A small network was shown many inputs. Here are its activations along a few directions, one row for each input.
In each table, some parts of the input vary, and every possible input appears once, in random order.
A made-up example of a description, with smaller parts first: one of 2 separate values, together with either a single point or one of 11 places around a ring or (one of 5 places around a ring, together with one of 6 places along a line).
Shared parts are said once, and a part with two or three values counts as separate values.

Table:
r1: [   3 -102   35    5   80   44  -17   39  -21  -14  -35]
r2: [-22  45   6  15 -41   1  19 -27 -36 -26  37]
r3: [ 35 -26  12  -9 -40 -34  40  50  -9  50   2]
r4: [-63  49  -3  32 -36  15   7 -20 -12 -14  -4]
r5: [ 60 -28  21   6 -26 -27   9  50 -30  20  -7]
r6: [-61  37  18  38 -48  36  15 -46  28  -1 -14]
r7: [-11 -51 -15 -38 119  33 -56 -23   7 -25   3]
r8: [ 54 -28  19  18  -2 -13  22  50 -12 -14 -13]
r9: [  4   8 -15   1  14  27 -22 -15  81  -5 -18]
r10: [ 14 -24   9  35   4   2  11  56  11  -2 -55]
r11: [ 21  21 -39 -55  -7 -46   1 -11  19  35  38]
r12: [ 12 -31  25  36   2   9  21  15  51  16 -77]
r13: [-19  49   2  -2 -53 -26   9 -42 -55  11  31]
r14: [-75 -24  27   0  41  57 -20 -36 -44 -27  16]
r15: [ 40  21 -32 -27  33 -25 -17 -12  16 -28  24]
r16: [ -1  25 -42  -9  39 -11 -29  -5  40 -16 -18]
r17: [ 48  15 -25 -36  -3 -23 -31   5  -1   1  39]
r18: [-39  45  -3 -11 -79 -18  38 -27 -33  38  50]
Question: The inputs of r13 and r17 match in every part but one. If r2 is changed in the same way as r13 into r17, which row does it become?
Answer: r15
Question: Describe the family of inputs behind these rows.
Answer: one of 3 separate values, together with either a single point or one of 5 places along a line
Question: Change only the choice among 3 separate values in r10. List by row number the other rows that result.
Answer: r4, r16
Question: A walk changes only the place on the line of 5. It starts at r3 and steps to r5. List the rest of the walk in order.
Answer: r8, r10, r12

Table:
r19: [-23 -18  26  60 -28  21  36  37   0 -12 -97]
r20: [ 55  22 -31 -27 -69 -51  -1   8  26  64  27]
r21: [ 23 -75   4  36  63  45  12   6 -26 -13 -29]
r22: [ -6  41 -34 -59 -57 -55  29 -23 -23  26  66]
r23: [-100   57   10   40  -31   56  -17  -57    3  -37  -44]
r24: [-17  94 -54 -12 -34 -24  -9 -68  41  11  34]
r25: [ -6   4  53  44 -68 -19  13  16 -56  19   7]
r26: [-97   1  19   8 -21  41  13  -2 -20  11 -35]
r27: [ 65  30 -39   8 -29 -56  37  28  36  41 -25]
r28: [  3  -3  36  69 -39 -31  56  31 -39 -15 -30]
r29: [ 84 -50  14  23  44  33  -4  77  57 -36 -30]
r30: [ -4 -81  28 -50 102  -1  -2   1  19   2 -26]
r31: [ 15 -82  12   0  24  55 -30 -15 -34   8  18]
r32: [  7 -49   3 -38  41  46 -17  32  45 -25  39]
r33: [-14 -39 -49 -55  91 -13 -48  42 -24 -27  24]
r34: [ 68  34 -25  -4 -61 -71  44  16  -7   7   1]
r35: [-72  53 -15  30  -3  32 -11 -53  59   4 -14]
r36: [ 47  56  17  25 -47 -38  59  21 -48  13   0]
r37: [-15  85 -43 -30 -69 -41   5 -78   1 -26  62]
r38: [-47 -70  -8 -24  55  57  -5 -38 -34  -7  39]
r39: [-71  13  31  19 -30 -12  37  -7 -60  10  31]
r40: [ 59  33 -13 -35 -95 -63   5  -1 -20  36  45]
r41: [-27  63  10 -28 -43 -23  44 -18 -65  31  67]
r42: [  1 -17  15  22 -31  10  -4  29  41  67 -30]
r43: [  2   7  -2  -5  35  60 -46 -25  67 -70  30]
r44: [-32 116   1   4 -53  -7  15 -71 -41 -17  55]
r45: [ 66 -90  35   3  98 -17  17  41  33 -16 -86]
r46: [ 61 -90  49 -27  69  -6 -28  25  23  14 -49]
r47: [-49  -4  -9  11  52  75 -40 -91 -13 -45  21]
r48: [-10  40 -48 -47 -28 -39  19 -13  20  56  42]
r49: [-67 -13 -12  -9  -1  14  23   1  41  44   0]
r50: [-13 -37  23 -21  94   8 -25 -55  42 -45 -25]
r51: [ 37  55  30  -5 -80 -29  21   4 -62  42  44]
r52: [ 54 -38 -28 -27  63 -14 -81  70 -25  -8  -6]
r53: [ 78 -49  27  -9  11  46 -50  60  47  -7  10]
r54: [-17  26 -50 -17  91   5 -81 -12  -4 -64   8]
r55: [-77  59  18  45 -45   2  11 -62 -33 -43  25]
r56: [  9 -26  -2  48  -1  -4  45  44  57  30 -69]
r57: [ 63 -37 -40   6  93 -25 -37  85 -12 -39 -47]
r58: [-33 -19  40  30 -63  32  -7  19 -13  16 -54]
Question: The inputs of r38 and r31 match in every part but one. If r22 is changed in the same way as r38 into r31, which row does it become?
Answer: r40
Question: Describe the family of inputs behind these rows.
Answer: one of 4 places along a line, together with either one of 4 separate values or one of 6 places around a ring

Table:
r59: [-30   9   9   3   4   6   1 -21 -53 -20  22]
r60: [ 13  31   0  -9 -69 -35  24   1 -29  32  32]
r61: [-34   2 -10 -21  41  20 -24 -38  -3 -17  21]
r62: [-11  17  -7   6  -9  -6   9 -12  29   7 -17]
r63: [-19   5  22  29 -15  15  11  -8 -20 -16 -11]
r64: [-36  -8  11  -5   8  18  -8 -18 -39  -3  18]
r65: [-15   5   5  14 -26  -2  23   5  15  19 -18]
r66: [ 11  27 -10 -17 -54 -30  22  -2  -9  31  35]
r67: [-39 -11   2 -14  24  24 -10 -21 -19  -5  21]
r68: [ 64 -68   8   7  48  -9  -1  69  29   6 -56]
r69: [-26  18 -24 -17  44  20 -38 -32   6 -32  21]
r70: [-16  14 -12   9  26  30 -28 -19  38 -28 -12]
r71: [-28 -15  15  13   6  33   0  -8  13  -1 -12]
r72: [ 22  55 -35 -21 -34 -33  -5 -13  15   5  36]
r73: [-13   8  14  22 -41  -8  25   8  -6  21 -20]
r74: [-23  -2   3   5  22  29 -13 -25  28 -13 -12]
r75: [ 42 -86   6 -21  98  16 -35  46  -4 -19 -19]
r76: [ 19  46  -2  -1 -73 -46  33  -2 -42  15  36]
r77: [ 52 -88  18   6  79  26 -24  57  28 -15 -51]
r78: [ 14  39 -21 -24 -37 -32   8 -19   6  19  36]
r79: [ -7  24  12  30 -46 -19  34   4 -19   4 -16]
r80: [ 88 -44  -5 -24  18 -37  -2  63   5  18  -3]
r81: [ -3  33 -21  10  -6  -5  -4  -6  39  -8 -17]
r82: [-25 -12  24  22 -10  27   2  -5  -7   1 -15]
Question: The inputs of r74 and r78 match in every part but one. If r77 is changed in the same way as r74 into r78, which row does it become?
Answer: r80
Question: Describe the family of inputs behind these rows.
Answer: one of 4 places along a line, together with either a single point or one of 5 places along a line
Question: A walk changes only the place on the line of 5. It starts at r69 and steps to r61. List the rest of the walk in order.
Answer: r67, r64, r59
Question: A walk changes only the place on the line of 5. It starts at r81 and steps to r62. List the rest of the walk in order.
Answer: r65, r73, r79

Table:
r83: [-10 114 -39   7 -54 -48  37 -37  46 -30  20]
r84: [ 20  80 -58 -49 -60 -44 -33  -7  55  35  48]
r85: [-103   37   19  -12  -49   55    1  -74  -36  -25   70]
r86: [-75 -44  30  35  43  46  17  -7  53  30 -82]
r87: [ 33 -48 -26 -33  29 -28  17  52 -75   9  44]
r88: [ -9 -59 -43 -21 119  43 -39  18  20 -35  -3]
r89: [ 18  10 -11  36  44   1  14  28  87 -52 -73]
r90: [-35 -29  52  23 -51  -3  89  44 -36  73 -14]
r91: [-36  45 -73 -52  22  -3 -16 -46 -23 -13  90]
r92: [ 59  21   8  27 -47 -73  71  61  -6  -8 -25]
r93: [118 -71  16 -52  17 -62   2  32 -31  38  18]
r94: [-56  79  -7 -10  13  20 -37 -67 -62 -45  74]
r95: [-26 -28  18  21 113  47 -74 -19 -26 -64 -41]
r96: [-34 -56  67   8 -42  30  34  25 -88  -3  25]
r97: [ 48 -23 -29 -20  38   6 -55  57  96  12 -45]
r98: [-103   61    1    3  -55    1   41  -72    9   54    9]
r99: [-73 -71  45  20  52  79 -37 -26   1 -44 -43]
r100: [  15  -17   37    9   23  -24  -19   14 -122  -21    6]
r101: [   8  -17   14   79   -7   44  -12   -1   57  -12 -101]
r102: [ 90 -12 -11 -30 -53 -68   1  91   3  57   3]
r103: [ 51  -6  33  70 -99 -28  45  33 -38  33 -55]
r104: [ 73 -79   0 -39 104  30 -39  16  71 -10  -6]
r105: [ 48  22 -32 -72  10 -37 -32 -66  21  15  64]
r106: [ -22   89  -11   51 -109   16   26  -49   22    8   15]
Question: Describe the family of inputs behind these rows.
Answer: one of 3 separate values, together with one of 8 places around a ring
Question: The inputs of r85 and r106 match in every part but the place on the ring of 8. If r99 is changed in the same way as r85 into r106, which row does it become?
Answer: r101
